A small network was shown many inputs. Here are its activations along a few directions, one row for each input.
Each table varies a few parts of the input and shows all the possible inputs, shuffled.
Descriptions start from the smaller parts, as in this example, which fits no table here: one of 2 separate values, together with either a single point or one of 11 places around a ring or (one of 5 places around a ring, together with one of 6 places along a line).
Shared parts are said once, and a part with two or three values counts as separate values.

Other details of the inputs shift rows strongly along two fixed directions, in all tables alike. That doesn't count.

Rows:
row 1: [ -6  27  -9  18   1  19   1 -20  22   8   7]
row 2: [-37  54  -4 -20 -12  16  22 -24 -44  -9  -5]
row 3: [ 21  13   3  45  19  24 -30  -6  99  38  -9]
row 4: [ 21 -49  -9  15   5 -30 -15  20  30  10  -6]
row 5: [ 19 -39  -9  17   7 -34 -23  35  30  11 -11]
row 6: [ 12 -15  -9 -18  -3 -13   5   9  -5  -6 -11]
row 7: [ -6   4  17  -6 -11   1   5   0 -35 -17   6]
row 8: [  8  23  10   2  11  27 -14 -18   6  -5   5]
row 9: [  1  29  -4  -3   4  18   7 -18  30   7  -3]
row 10: [ -7  22  -3  10   2  21   8 -20  29  -1   4]
row 11: [-24  26  15 -22  -5  23  14 -33 -54 -28   6]
row 12: [ -9  -2  18  -9 -10   9   5   4 -34  -8  10]
row 13: [  6 -50 -10  -2   0 -31   3  24 -10   6  -1]
row 14: [ 22 -31 -16  -8  -5 -40   0  27 -12   5  -5]
row 15: [-26  21  16 -24  -3  32  13 -31 -51 -19   9]
row 16: [  6   6  -3  43  14  29 -35  -5 101  41   4]
row 17: [ 21 -51  -6  19  -3 -23 -15  38  29  20  -5]
row 18: [ -1 -47 -13   0 -13 -54   2  41 -29 -10  -2]
row 19: [  2  12  18 -20 -10  -2   3   1 -33  -9  -2]
row 20: [ -5 -23  -8   5  -3 -46  22  15 -15   2  10]
row 21: [ -4  33  -8  13   9  19   3 -18  18   9   1]
row 22: [  5  11  14   0   4  30  -9 -20  22 -12   8]
row 23: [  7  16   9   8   3  28 -17 -20  14  -4  11]
row 24: [  9 -52 -17  -3  -8 -43   9  39 -30   2   7]
row 25: [ -3   2  14 -14   8  -4   7  -9 -31 -16   2]
row 26: [ 24  -2  15   1  13   7 -25 -11  45  14  -1]
row 27: [ 13 -47 -18   1 -10 -51   7  36 -27  -6   3]
row 28: [-35  36  -4 -17  -7  31  35 -27 -36 -14   6]
row 29: [ 16 -42 -17  -2   0 -53   8  38 -29  -5  -2]
row 30: [ 29 -34  -5   8  -2 -28 -18  30  30  19 -17]
row 31: [  5   7  12 -28  -4   0  10  -5 -22 -17   5]
row 32: [ 14   7   2  44  12  34 -28  -6  97  43   0]
row 33: [-24  53 -10 -21 -10  18  29 -28 -47  -8   0]
row 34: [ -4   4  -5  -3   3  41  -4 -17  18  -2  -7]
row 35: [ -4  22  17   4  10  26 -22 -12  12  -5  -1]
row 36: [-32  43  -3 -13   2  17  30 -32 -42 -13  -5]
row 37: [  3   1  13 -16   6   0  10  -1 -19 -21   6]
row 38: [  2  12  10   3   4  36 -14 -17  10   3  15]
row 39: [  1   6  -5   2   2  33  -7 -19  22  -9 -11]
row 40: [-29  53   1 -20 -15  19  29 -23 -49  -8 -10]
row 41: [  9  11   7 -18  -3  -3   0  -3 -24  -7   8]
row 42: [ 27 -40  -5  19   5 -30 -17  35  30  14 -15]
row 43: [ -1  12  -4   0  13  27 -10 -24  11  -2 -20]
row 44: [  9  -5  14   1   7  28 -12  -8  32   2  13]
row 45: [-18  27  -3  19  -1  17  -5 -15  24   6   3]
row 46: [  3   4  15  14   4  17 -29  -5  31   0   8]
row 47: [ 15   6  21  12  10  17 -21  -2  28   4  -3]
row 48: [ 11   1  -2  37  20  29 -26 -18  96  40   2]
row 49: [ -3 -22 -14   5  -6 -39  22  25 -19  10  18]
row 50: [ -9  26   1  21  -4  21   1 -15  22   9  -2]
row 51: [-10 -12  -9   6  -1 -47  16  30 -18   2   5]
row 52: [-27  43  -4 -16   0  20  34 -25 -33 -20  -2]
row 53: [  8 -47  -8   2 -15 -49   9  41 -30  -6  -7]
row 54: [-10 -22  -9  -2  -7  -7  -5  18 -14   0  -3]
row 55: [ 13 -42 -11 -18  -5 -54  10  27 -29  -1  -9]
row 56: [ 16 -47 -12  -9   2 -49  14  37 -17 -12  -5]
row 57: [ -2   1  15   8   4  24 -25  -2  24   7  12]
row 58: [  6 -38 -12 -15 -12 -57   2  41 -32  -3  -9]
row 59: [-23  40  16 -31 -11  19   5 -20 -54 -22  -1]
row 60: [-26  44  -4 -23  -5  13  28 -32 -38  -7  -6]
Each input here is: one of 3 separate values, together with one of 4 places along a line, together with one of 5 places along a line.
Question: The inputs of row 59 and row 57 match in every part but the place on the line of 4. If row 14 is changed in the same way as row 59 into row 57, which row does it become?
Answer: row 24
Question: Start at row 34 and move only the place on the line of 4, one step at a time. The first step leads to row 39. Which rows follow, in order?
Answer: row 56, row 6
Question: Start at row 52 and move only the place on the line of 5, one step at a time. The first step leads to row 36. Which rows follow, in order?
Answer: row 21, row 3, row 51

Rows:
row 61: [-14  21   1  36   6  15  11  -9  42  11  21]
row 62: [ 33 -95 -34  32  -4 -84 -14  72  56  49  -5]
row 63: [ 37 -87 -17  18   8 -30 -33  35  38  14 -12]
row 64: [ 29   1  14  -5   2  29 -30  -6  35  -5 -22]
row 65: [ -2  57  39 -10  15  78 -35 -55  34  -8 -10]
row 66: [ -32  -14    2  -41  -23  -13   21   20 -120  -39  -26]
row 67: [ -28   -4   32  -36  -26  -20   31   16 -111  -47   27]
row 68: [-33  52 -26  29   4  65 -10 -47  45  12 -32]
row 69: [ 11 -13  19  11  15  33 -22 -10  35  -4  27]
row 70: [-42   8   2 -27 -26 -28  61  12 -97 -16  33]
row 71: [ 48 -65  -4  29  17 -75 -13  50  89  56  19]
row 72: [ -4  78  21   6  15  60 -26 -59  31   7  -1]
row 73: [-14  71  26  21   3  73 -27 -48  34   7  18]
row 74: [-39  18  -9 -24  -8 -50  66   2 -89 -27  10]
row 75: [  7  34  18  -7  24  73 -28 -62  38  -6   2]
row 76: [-24   8 -24 -44 -28 -33  60  10 -96 -19  -3]
row 77: [ 62 -70 -14  21   7 -92 -23  75  53  30  -1]
row 78: [-18  62  -7  16   6  79 -38 -45  26  12 -32]
row 79: [  -6  -22  -10  -53  -14  -20   40    6 -103  -48   -6]
row 80: [ 30 -42 -30  29   8 -62   8  42  60  22  -8]
Question: Describe the family of inputs behind these rows.
Answer: one of 4 places along a line, together with one of 5 places along a line
Question: The inputs of row 80 and row 68 match in every part but the place on the line of 4. If row 76 is changed in the same way as row 80 into row 68, which row does it become?
Answer: row 62
Question: Which other rows does row 74 become when the place on the line of 5 takes its other values? List them by row number.
Answer: row 65, row 71, row 72, row 75
